These are the activations of a small neural network, seen along a few directions. Each row is one input.
In each table, some parts of the input vary, and every possible input appears once, in random order.
A made-up example of a description, with smaller parts first: one of 5 places around a ring, together with either a single point or one of 9 places around a ring or (one of 3 separate values, together with one of 4 places along a line).
Shared parts are said once, and a part with two or three values counts as separate values.

Other details of the inputs shift rows strongly along two fixed directions, in all tables alike. That doesn't count.

Table:
row 1: -13	0	6	-5	-6	33	-4	-23	3	-2	-8	-18	9
row 2: 24	6	-2	6	-30	30	2	20	22	5	-17	9	-1
row 3: -6	-6	-3	2	24	-47	-8	-5	-28	1	24	-5	0
row 4: -10	-5	-2	2	21	-48	-2	-12	-26	5	27	-7	6
row 5: -19	-11	-1	-41	-2	12	-3	-20	-8	12	-23	-4	19
row 6: -3	-2	-1	4	17	-37	-3	3	-21	0	23	0	-9
row 7: -19	-10	-4	-20	-17	22	-8	-33	-5	5	-7	-29	19
row 8: -9	4	6	3	-7	27	6	-7	6	0	-9	-6	1
row 9: 36	13	7	49	47	-57	0	42	-12	-2	29	34	-18
row 10: 20	2	0	-14	-30	29	-7	5	23	-7	-17	8	-4
row 11: 26	8	0	-1	-24	10	3	22	25	-3	-12	22	-6
row 12: 38	10	-1	20	-22	20	9	34	38	4	-19	32	-2
row 13: 11	-4	-8	-2	12	4	5	21	7	17	-22	23	11
row 14: -30	-10	-5	-20	-8	20	-7	-26	-12	-2	-2	-30	2
row 15: -21	0	-10	8	22	-33	14	10	-8	-4	15	4	-10
row 16: -18	-1	10	-18	-6	18	-8	-33	-5	-3	-2	-23	9
row 17: -18	4	3	0	-1	21	7	-6	-2	-4	-3	-12	-6
row 18: -17	1	10	-11	-7	14	2	-20	-3	-1	-3	-13	2
row 19: -11	-3	4	-6	-3	37	-10	-17	-1	-8	-10	-20	4
row 20: 94	30	13	54	-15	11	7	79	44	4	-10	65	-23
row 21: -1	-3	-6	9	34	-57	0	8	-17	-6	23	11	-7
row 22: 30	6	4	-2	-33	19	-2	16	18	4	-11	12	-1
row 23: -21	-4	-6	14	26	-43	12	0	-23	8	24	-4	0
row 24: -18	-5	1	-23	-17	7	3	-20	5	-2	-9	-9	7
row 25: -5	-1	-3	3	21	-43	3	-4	-9	-1	17	5	1
row 26: 27	8	12	0	-26	45	-9	8	20	-6	-17	4	-8
row 27: -11	-2	-8	11	26	-35	8	-1	-7	0	16	3	2
row 28: 19	-3	-3	-5	-27	38	-14	-2	13	2	-20	-6	9
row 29: -24	-12	-8	-21	-3	14	-6	-24	-2	-8	-7	-20	7
row 30: -30	-10	-7	-25	-11	26	-3	-22	1	-10	-10	-22	0
row 31: -6	-2	1	7	13	-41	7	0	-17	6	21	2	1
row 32: -15	1	1	21	35	-16	4	7	-19	-7	19	-5	-15
Each input here is: one of 2 separate values, together with either a single point or (one of 3 separate values, together with one of 5 places around a ring).
- Change only the choice among 2 separate values in row 22. List by row number the other rows that result. => row 2

Table:
row 33: -8	2	-6	-2	1	-15	13	14	8	-6	2	13	-13
row 34: 19	0	3	4	-13	-8	-7	-2	1	8	4	2	12
row 35: 4	-3	1	-24	-36	90	-14	-13	27	-7	-43	-15	9
row 36: -4	-1	-1	-4	4	-16	11	1	0	11	-2	9	9
row 37: -27	0	2	-3	-14	34	5	-22	0	-2	-4	-28	3
row 38: 29	10	1	28	-6	-25	3	22	6	2	17	15	-6
row 39: 46	2	2	8	-7	-6	-14	20	8	9	-5	22	7
row 40: 24	15	20	19	7	-4	-10	10	-3	-18	17	5	-24
row 41: -47	-12	-6	-22	8	-28	-2	-36	-28	-10	21	-33	-2
row 42: 29	5	2	28	20	8	-2	27	4	9	-7	22	1
row 43: 6	-1	-7	-10	3	-4	2	14	10	-2	-11	18	-4
row 44: 16	-5	-5	-7	-4	-5	-13	3	2	-3	-1	4	1
row 45: -28	-10	-4	-19	29	-34	4	-12	-24	9	5	-3	9
row 46: -6	4	-4	-2	-13	-3	15	5	11	2	-1	6	-3
row 47: -29	-3	0	-10	-8	37	2	-17	1	-10	-8	-24	-5
row 48: -26	-3	1	14	31	-20	7	-14	-23	8	16	-13	6
- Describe the family of inputs behind these rows. => either a single point or (one of 3 separate values, together with one of 5 places around a ring)
- Change only the choice among 3 separate values in row 37. List by row number the other rows that result. => row 38, row 46
- Change only the place on the ring of 5 in row 35. List by row number the other rows that result. => row 37, row 42, row 47, row 48
